Each row below holds a small network's activations on one record, seen along a few directions.
Here are examples, each followed by its value of one field, N.
Other fields move the rows too, some of them a lot.
In the rows, 500 means zero.
Random noise pushes rows far along 8 fixed directions. That doesn't count. These rows show it; they differ only by the noise:
[505 297 332 368 474 786 525 557 301 381 467 424 289 695 488 403 461 506 567 675 497 511 537 631 491]
[483 440 439 481 465 549 571 502 567 466 517 482 524 613 575 402 519 491 439 626 553 527 435 588 494]
[538 537 420 773 595 370 598 516 486 516 437 656 507 518 375 615 453 563 688 405 552 583 440 565 561]
[605 753 612 138 567 405 504 445 842 614 607 675 566 366 567 566 637 508 491 671 549 398 699 275 298]
[621 673 689 526 503 402 507 451 705 631 517 797 440 496 483 681 558 626 689 628 649 661 624 558 439]
[517 525 392 776 615 497 518 502 180 562 453 535 337 637 264 566 447 536 707 404 468 595 455 619 676]
[217 439 639 449 402 579 234 447 203 678 517 321 303 741 356 440 494 351 384 468 330 515 554 608 590]
[590 775 626 507 630 524 395 416 251 713 550 362 446 479 426 430 588 427 427 497 395 508 537 475 638]
[658 487 517 439 607 610 493 600 450 499 400 413 473 296 565 500 431 402 568 464 469 497 579 512 443]
[460 671 718 148 447 598 335 382 560 601 551 522 446 536 542 473 649 507 351 711 442 427 719 385 366]

[381 364 429 556 506 396 548 574 663 434 484 507 650 448 526 466 462 434 411 439 525 424 438 522 392] -> n23
[229 443 528 453 263 534 437 403 606 419 521 638 523 851 408 505 668 668 391 679 580 429 506 517 463] -> n2
[218 259 691 743 289 392 313 571 537 662 483 550 367 674 377 659 372 414 611 384 605 710 470 801 546] -> n21
[430 640 602 480 534 268 492 489 753 707 598 620 556 472 475 555 527 455 490 540 566 521 542 490 434] -> n2
[302 485 435 734 492 537 520 374 395 246 318 557 686 547 471 420 531 706 236 511 418 404 459 468 418] -> n24
[371 562 690 366 469 323 393 523 760 660 531 587 565 397 509 575 521 407 446 467 488 446 636 440 335] -> n3
[372 411 638 606 400 618 433 502 447 453 380 502 482 573 539 439 489 596 358 620 509 550 571 675 418] -> n6
[484 604 354 537 569 387 617 494 588 523 567 580 567 552 409 484 556 573 497 534 571 430 443 411 514] -> n10
[317 389 678 517 190 643 419 310 533 440 481 660 350 906 609 490 534 733 450 779 562 718 487 718 533] -> n7
[575 521 539 540 490 570 525 500 405 552 521 507 401 601 495 472 542 511 560 587 547 606 492 649 575] -> n15
[616 500 556 613 493 441 547 569 636 490 483 491 644 354 574 547 511 438 550 380 593 544 417 520 523] -> n13
[324 365 347 532 505 365 553 565 564 462 480 519 572 560 403 523 452 411 518 347 447 391 446 464 459] -> n20
[307 397 405 150 403 549 461 501 699 342 536 424 696 494 561 400 617 430 244 529 434 180 543 235 296] -> n7
[410 480 530 652 449 516 397 501 292 601 491 330 470 637 394 467 513 384 476 356 450 541 369 591 707] -> n9
[569 566 492 434 554 475 498 535 524 488 434 419 620 317 517 529 524 399 490 326 437 401 483 341 499] -> n15
[498 553 547 521 576 334 447 609 594 703 599 454 542 361 406 577 485 326 568 357 563 448 511 472 516] -> n10
[511 553 733 404 428 490 437 456 711 622 584 567 499 493 644 462 557 493 391 695 609 633 566 615 404] -> n7
[411 552 511 339 430 394 480 494 734 495 535 589 630 506 474 561 617 486 465 457 515 351 535 324 412] -> n14
[549 637 679 538 389 609 406 324 364 513 496 607 415 659 420 559 675 648 509 629 536 600 567 499 607] -> n25
[309 482 415 728 610 493 408 503 159 491 344 422 469 512 271 513 412 488 478 301 309 409 515 484 546] -> n17
[452 486 589 768 544 417 481 541 478 523 335 562 532 377 465 573 392 532 532 380 486 592 519 609 460] -> n2
[426 782 593 372 490 455 481 284 597 512 554 630 617 616 493 462 716 649 305 681 463 403 571 316 439] -> n13
[423 624 580 470 387 581 491 390 504 563 612 334 600 694 614 235 664 535 135 738 547 509 379 573 596] -> n19
[658 692 726 605 619 425 417 542 498 688 441 648 432 301 398 702 502 519 721 437 531 586 677 530 472] -> n5
[480 583 493 413 551 276 533 541 824 567 566 616 664 306 489 609 514 439 510 407 558 399 533 316 366] -> n24
[365 478 558 613 551 419 410 503 497 477 379 533 581 374 430 569 438 488 452 374 440 448 572 475 394] -> n22
[541 595 538 374 552 426 514 497 597 599 574 458 504 406 591 462 462 459 472 515 466 469 532 437 485] -> n21
[607 512 676 463 394 622 416 539 507 586 516 446 441 550 544 512 584 454 552 563 602 592 507 631 580] -> n9
[286 393 537 353 476 418 364 556 559 679 625 509 347 597 391 538 435 348 527 534 508 509 600 576 421] -> n17
[469 429 510 680 373 538 557 473 595 330 429 442 769 540 620 418 588 532 326 480 581 476 307 548 541] -> n8
[733 763 604 410 638 444 475 530 515 728 661 377 559 295 503 470 613 357 501 465 530 469 515 402 579] -> n5
[744 683 572 678 650 596 473 515 271 476 374 591 444 300 353 648 532 664 689 439 532 508 644 464 513] -> n21
[181 397 593 694 277 286 426 397 672 419 416 664 652 638 416 631 523 550 399 327 480 508 408 467 462] -> n4
[674 636 667 809 586 377 559 541 559 689 481 436 603 321 636 441 448 421 472 445 586 727 371 716 609] -> n3
[527 394 499 537 364 636 512 487 420 459 542 445 422 681 543 399 534 515 456 628 575 637 398 663 598] -> n1
[496 302 639 558 272 576 524 547 778 338 335 531 661 467 740 512 484 525 433 510 627 616 419 640 410] -> n20
[579 489 377 575 499 623 599 397 267 386 458 458 418 662 540 425 464 611 548 527 429 593 385 542 664] -> n12
[788 748 571 677 697 517 519 520 329 628 497 433 508 266 464 511 516 514 561 447 543 574 515 499 609] -> n6
[432 580 874 656 317 580 289 410 450 527 343 572 508 527 485 598 613 638 436 493 508 603 583 600 510] -> n11
[442 661 723 565 428 502 303 385 288 675 563 524 388 651 312 586 631 528 524 461 472 560 553 519 639] -> n8
[350 432 593 574 459 485 321 549 344 605 416 425 403 499 346 594 441 397 563 285 399 514 528 527 553] -> n11
[602 613 471 630 539 315 683 475 730 551 583 564 635 457 648 456 482 545 501 525 588 583 353 528 568] -> n16
[612 388 371 745 617 550 575 665 417 336 314 444 629 255 457 569 402 492 607 295 534 419 467 497 480] -> n6
[511 637 823 451 437 599 356 422 514 612 445 573 415 462 578 507 551 596 398 691 512 625 688 606 400] -> n24
[386 262 421 447 413 468 542 603 631 544 549 653 308 692 443 581 388 466 708 573 598 636 524 685 438] -> n1
[705 676 572 625 686 332 524 606 572 729 570 397 595 184 512 525 452 332 544 336 566 546 455 486 561] -> n18
[516 382 390 404 464 632 534 483 423 428 487 652 220 685 454 588 402 656 763 651 531 600 596 577 493] -> n22
[585 609 579 244 546 522 440 538 563 664 614 489 410 470 500 506 572 389 554 598 518 463 641 473 452] -> n14
[574 618 549 407 563 540 476 497 456 577 540 496 453 501 465 501 573 474 539 558 489 473 581 476 506] -> n13
[654 594 471 563 542 472 574 442 464 546 610 552 464 576 508 534 532 548 629 534 558 599 420 538 653] -> n1
[497 456 559 381 483 541 397 593 522 599 561 530 370 497 389 613 506 446 637 526 581 470 639 520 441] -> n18
[515 514 521 535 417 478 507 458 557 467 523 697 463 621 381 663 591 607 667 494 598 534 522 494 511] -> n4
[505 699 722 581 496 578 411 377 375 605 470 480 472 529 537 406 584 601 320 659 469 596 573 590 516] -> n16
[509 352 747 302 453 685 316 624 585 473 285 415 481 206 675 544 392 379 455 488 436 484 725 537 242] -> n23
[394 637 409 568 540 292 594 404 581 574 603 721 485 681 340 515 574 629 508 607 516 504 488 445 497] -> n5
[568 483 293 766 539 450 712 479 432 475 629 544 492 757 430 412 547 558 569 575 644 628 263 708 696] -> n4
[350 593 667 647 441 289 455 356 659 538 485 475 740 425 650 455 490 511 234 407 435 535 395 459 503] -> n22
[459 608 658 684 504 510 385 334 319 425 327 527 567 413 513 561 486 648 398 378 343 522 525 423 515] -> n23
[430 530 451 403 524 440 462 428 506 429 412 629 478 465 445 653 440 559 621 368 364 408 595 292 438] -> n14
[628 800 420 626 742 302 613 430 508 411 360 801 667 283 286 731 584 699 676 312 425 324 628 171 408] -> n12
[497 521 505 542 531 405 541 483 626 496 447 631 500 436 533 604 398 583 596 476 505 530 533 464 447] -> n18
[263 356 618 350 337 449 317 516 563 592 537 387 501 544 494 531 485 281 411 355 435 472 497 483 475] -> n15
[530 485 446 614 613 524 521 561 446 406 405 497 584 359 465 502 473 517 492 456 499 421 534 501 430] -> n17
[484 542 454 572 530 496 533 397 431 419 471 535 517 508 534 490 471 622 451 513 440 514 483 448 508] -> n16
[599 403 730 431 402 703 388 510 400 542 468 431 259 463 691 462 375 522 487 689 519 745 614 735 476] -> n19
[381 606 617 534 620 221 420 611 590 842 616 314 597 316 469 438 434 196 358 315 432 449 481 514 520] -> n19
[398 448 609 657 439 484 455 476 500 462 371 476 564 463 587 502 408 540 428 428 454 528 473 566 504] -> n10
[544 545 710 321 440 352 434 447 753 637 591 444 561 343 709 454 513 336 351 534 473 556 535 414 495] -> n9
[475 639 731 419 529 318 327 519 687 694 511 483 628 221 483 647 525 323 487 290 463 431 591 334 422] -> n11
[574 424 605 385 491 706 450 559 448 362 306 390 550 298 645 459 481 454 417 483 412 433 616 485 359] -> n25
[703 541 553 474 501 758 516 488 389 288 289 313 679 299 690 383 568 532 334 475 435 437 476 418 489] -> n12
[619 604 575 487 507 312 583 467 697 668 693 419 617 448 688 442 519 349 454 467 558 606 327 524 631] -> n25
[409 355 607 533 287 560 455 467 600 434 468 499 555 623 597 492 529 502 418 526 577 599 424 618 496] -> n20
[454 629 577 441 430 698 377 354 320 384 385 521 509 605 428 495 666 681 383 592 426 394 597 378 489] -> n3
[465 478 432 495 576 457 510 559 372 628 566 249 485 491 514 310 439 270 359 435 386 495 385 546 598] -> n8

Here are new rows. What is N for each?
[596 397 416 891 503 409 752 557 744 386 462 586 710 488 677 420 442 584 475 599 761 701 251 787 523] -> n2
[350 210 316 547 483 566 560 581 568 229 339 502 625 468 546 468 399 497 432 452 485 392 460 507 335] -> n7
[621 412 422 349 545 518 538 547 550 475 524 442 469 394 609 547 399 384 625 429 479 513 491 450 495] -> n20
[425 573 483 408 619 265 491 589 664 777 658 439 510 415 450 492 450 261 501 432 489 454 510 464 477] -> n16
[628 667 615 581 498 634 442 410 305 451 448 464 535 468 475 444 653 623 383 563 479 477 521 460 556] -> n23
[405 408 335 334 539 698 452 425 264 225 341 550 397 490 430 554 434 673 505 499 299 322 677 287 352] -> n24
[610 607 414 748 544 452 686 442 541 405 465 625 657 582 496 485 601 653 518 553 604 529 368 551 578] -> n20
[173 588 587 534 424 192 342 365 432 879 749 394 393 820 354 492 474 283 458 330 359 588 340 525 779] -> n13
[511 627 415 359 655 475 482 514 370 667 699 424 391 543 361 406 558 411 478 584 474 414 564 463 530] -> n17
[452 563 261 660 688 486 591 466 231 487 546 461 462 598 322 381 488 560 443 526 457 437 441 499 575] -> n10
[497 635 588 241 450 454 476 340 603 591 673 441 535 558 656 415 588 446 334 603 445 502 474 378 527] -> n25
[381 348 437 571 425 538 447 532 390 396 430 376 599 556 424 510 514 403 469 309 445 397 407 473 560] -> n12
[644 487 639 434 437 619 458 573 548 444 397 422 550 339 622 477 540 459 456 493 516 496 539 502 459] -> n9
[503 483 413 551 619 393 488 571 426 638 581 505 388 505 355 573 425 359 678 387 511 546 493 556 563] -> n14
[665 407 428 806 619 477 663 673 549 412 327 603 537 290 523 583 355 556 704 416 607 601 488 661 443] -> n16
[641 301 185 677 530 772 697 559 324 106 301 660 428 558 432 547 443 798 719 601 611 516 495 562 445] -> n17
[570 753 646 721 526 407 472 447 442 673 543 541 535 521 393 535 624 568 504 473 562 573 451 550 664] -> n24
[709 654 618 774 527 516 561 370 380 413 399 501 639 411 628 502 539 641 470 433 487 630 387 532 645] -> n12
[475 406 529 376 505 617 383 545 333 519 500 420 371 539 415 524 494 390 562 478 448 469 602 541 487] -> n12
[287 462 566 510 441 439 366 453 446 514 424 570 434 551 398 631 427 529 549 371 368 445 584 444 483] -> n24
[633 611 623 353 516 424 472 448 602 523 523 583 502 343 578 604 511 501 553 464 454 503 599 358 443] -> n20
[801 380 359 454 530 570 730 602 622 477 559 460 418 469 737 464 365 425 739 578 641 700 348 660 605] -> n25
[492 514 584 443 409 384 487 489 752 577 585 560 602 511 538 580 563 421 520 472 609 530 453 476 491] -> n20
[577 643 564 631 615 406 492 451 473 555 474 369 661 272 614 467 450 432 378 354 413 501 415 435 575] -> n24
[446 378 483 624 444 493 519 454 460 393 423 338 639 473 670 413 407 430 348 350 404 545 321 533 575] -> n20
